Small tables with named rows and columns. After each table, cells are looked up by row and column.

Table Netuvof
,Zizov,Pimiba,Duv,Bifonir
Zan,139,162,134,101
Fiz,134,116,190,98
Tede,108,60,154,121
Bot,197,158,101,128
Veke,36,15,183,81
Tilos,43,77,135,99
Futo,150,107,95,158
Gam,171,109,151,106
Sakerit,98,109,157,100

Tede, Duv: 154
Gam, Zizov: 171
Bot, Pimiba: 158
Fiz, Pimiba: 116
Veke, Bifonir: 81
Tilos, Duv: 135
Gam, Bifonir: 106
Zan, Pimiba: 162
Futo, Duv: 95
Futo, Pimiba: 107
Fiz, Zizov: 134
Fiz, Bifonir: 98
Zan, Bifonir: 101
Sakerit, Zizov: 98
Tilos, Zizov: 43
Tilos, Bifonir: 99
Gam, Duv: 151

Nalo =
       Guzimot  Sezokaz  Fup
Ruf        129      129  164
Zimi       149      100   41
Gegik       93      116  117
Maf        240       10   74

Zimi, Sezokaz => 100
Zimi, Guzimot => 149
Maf, Sezokaz => 10
Ruf, Fup => 164
Gegik, Guzimot => 93
Maf, Guzimot => 240
Ruf, Guzimot => 129
Ruf, Sezokaz => 129
Maf, Fup => 74
Gegik, Sezokaz => 116
Zimi, Fup => 41
Gegik, Fup => 117
Which row has the largest Guzimot? Maf

Peg:
,Vena,Lakemi,Ziremok
Fizemu,6.27,5.75,6.28
Noto,4.88,7.43,1.70
Kuz,1.91,6.69,2.76
Bubisem,3.77,6.17,5.35
Bobosuf,2.50,3.15,7.40
Zimimi,8.38,3.36,3.73
Redapug,2.07,4.76,7.64
Babivu,2.57,6.00,5.55
Zuminif,6.29,5.86,6.63
Vatavud,5.88,6.73,8.27
Taliza,1.23,6.21,3.65
Koz,7.73,2.25,2.34
Zif,2.39,1.28,0.88
Nir,6.10,1.76,1.71

Vena of Babivu = 2.57
Ziremok of Bubisem = 5.35
Lakemi of Babivu = 6.00
Ziremok of Vatavud = 8.27
Lakemi of Zuminif = 5.86
Ziremok of Zif = 0.88
Lakemi of Koz = 2.25
Ziremok of Redapug = 7.64
Lakemi of Noto = 7.43

Desofi:
,Sesa,Kopo,Vezizab,Leki
Lotetu,58779,84170,58617,32539
Funusa,89410,80912,46216,50457
Kofa,90901,69110,38237,69277
Gazuvi,67512,80389,59506,27825
Duli,60287,70532,50086,52821
Panasup,59613,27896,65787,20552
Vobi,85470,35739,43721,61295

Kopo of Duli is 70532
Vezizab of Gazuvi is 59506
Vezizab of Panasup is 65787
Kopo of Panasup is 27896
Vezizab of Duli is 50086
Vezizab of Vobi is 43721
Vezizab of Kofa is 38237
Kopo of Funusa is 80912
Sesa of Vobi is 85470
Sesa of Kofa is 90901
Kopo of Vobi is 35739
Leki of Vobi is 61295
Kopo of Kofa is 69110
Leki of Gazuvi is 27825
Sesa of Panasup is 59613
Leki of Kofa is 69277

Table Vak
         Vasekin   Delu   Vone    Did    Fub  Penage  Petof  Rupode    Mup  Digored
Fugosez    0.437  0.559  0.510  0.487  0.451   0.605  0.598   0.473  0.690    0.277
Sigib      0.488  0.397  0.476  0.467  0.499   0.523  0.667   0.585  0.612    0.653
Lonep      0.486  0.393  0.439  0.434  0.720   0.627  0.440   0.444  0.445    0.714
Kekupo     0.467  0.567  0.816  0.469  0.542   0.547  0.666   0.526  0.519    0.713
Pova       0.691  0.459  0.354  0.543  0.603   0.392  0.423   0.463  0.413    0.717
Teb        0.399  0.689  0.498  0.420  0.467   0.306  0.408   0.560  0.548    0.670
Tatep      0.384  0.598  0.492  0.778  0.606   0.707  0.438   0.823  0.408    0.698
Tez        0.629  0.576  0.671  0.555  0.691   0.561  0.514   0.843  0.409    0.432
Dod        0.782  0.753  0.442  0.797  0.530   0.401  0.618   0.647  0.468    0.526
Nudan      0.635  0.660  0.682  0.380  0.392   0.551  0.443   0.402  0.388    0.231
Zudori     0.444  0.792  0.528  0.462  0.597   0.638  0.524   0.453  0.564    0.676
Rog        0.691  0.574  0.635  0.637  0.438   0.744  0.432   0.372  0.449    0.678

What is the Fub of Sigib in Vak? 0.499
What is the Mup of Rog in Vak? 0.449
What is the Mup of Nudan in Vak? 0.388
What is the Digored of Rog in Vak? 0.678
What is the Mup of Pova in Vak? 0.413
What is the Petof of Tatep in Vak? 0.438
What is the Vone of Lonep in Vak? 0.439
What is the Fub of Tez in Vak? 0.691
What is the Delu of Teb in Vak? 0.689
What is the Fub of Pova in Vak? 0.603
What is the Did of Rog in Vak? 0.637
What is the Delu of Tez in Vak? 0.576
Row with the largest Petof: Sigib

